Each row below is a small network's average activation on inputs in which a field has the value named, seen along a few directions.
Related values have similar rows: they may be neighbours, one step apart, or belong to one group.
In the rows, 500 means zero.
Random noise pushes rows far along 3 fixed directions. That doesn't count. These rows show it; they differ only by the noise:
[425 572 450 624 395 685 555 513 373 455 536 631 697 424 500 662 601]
[507 511 650 629 609 808 450 371 337 497 258 450 643 557 224 357 254]
[367 515 515 657 330 723 656 395 166 521 496 559 612 272 551 623 518]
[337 548 363 643 205 597 729 485 232 501 684 661 604 194 750 821 751]
[432 535 482 629 408 675 588 443 320 494 491 563 616 385 505 606 529]


Fam, 10 values:
w2: [412 453 720 606 619 625 526 522 433 469 399 424 455 533 327 300 325]
w7: [463 466 630 632 618 604 604 376 347 564 338 360 373 440 409 339 344]
w1: [563 359 568 338 438 275 506 427 406 562 569 376 304 388 602 317 371]
w3: [409 439 675 488 677 419 538 428 543 527 414 302 208 561 464 259 375]
w5: [489 540 586 610 557 772 465 419 385 461 327 483 662 551 282 455 327]
w6: [312 416 554 355 339 362 505 608 363 608 620 496 447 357 715 529 605]
w4: [295 581 672 394 431 561 394 707 460 407 524 545 656 538 452 534 564]
w8: [815 416 579 295 732 391 215 461 765 478 340 374 513 831 214 157 215]
w9: [563 342 640 449 458 590 542 133  98 696 268 330 328 311 435 261 127]
w10: [552 493 406 498 409 507 573 397 423 575 495 530 478 368 646 644 512]
Fam is arranged as a ring.
- Going along Fam from w8 by way of its neighbour w9, in what order are w2, w6, w4, w10 met? => w10, w2, w4, w6
- How many steps from neighbour to neighbour lead from w7 to w1, at the fewest? => 5

Buda, 10 values:
c1: [405 622 342 658 340 657 610 670 482 362 686 771 786 412 579 826 786]
c9: [384 522 594 584 504 521 581 572 486 487 499 466 433 456 530 506 512]
c3: [329 551 493 496 477 558 489 638 492 504 594 598 567 535 534 569 701]
c10: [506 449 468 347 508 179 500 563 692 527 577 423 255 505 667 460 593]
c7: [581 520 389 560 456 581 610 434 476 510 495 491 528 435 542 632 542]
c6: [735 432 282 364 500  47 547 358 741 614 577 389 117 448 759 515 531]
c4: [679 468 353 355 503 160 428 597 759 521 658 464 368 546 626 508 588]
c5: [498 412 561 387 493 469 414 496 466 504 530 528 516 570 452 350 448]
c2: [479 540 530 623 600 521 558 483 577 453 462 465 425 566 474 477 480]
c8: [711 594 308 423 650 471 263 564 827 431 468 573 688 756 366 619 539]
Buda is arranged as a ring.
- Going along Buda from c10 by way of its neighbour c5, in what order are c1, c6, c4, c8 met? => c4, c6, c8, c1
- How many steps from neighbour to neighbour lead from c9 to c7, at the fewest? => 3
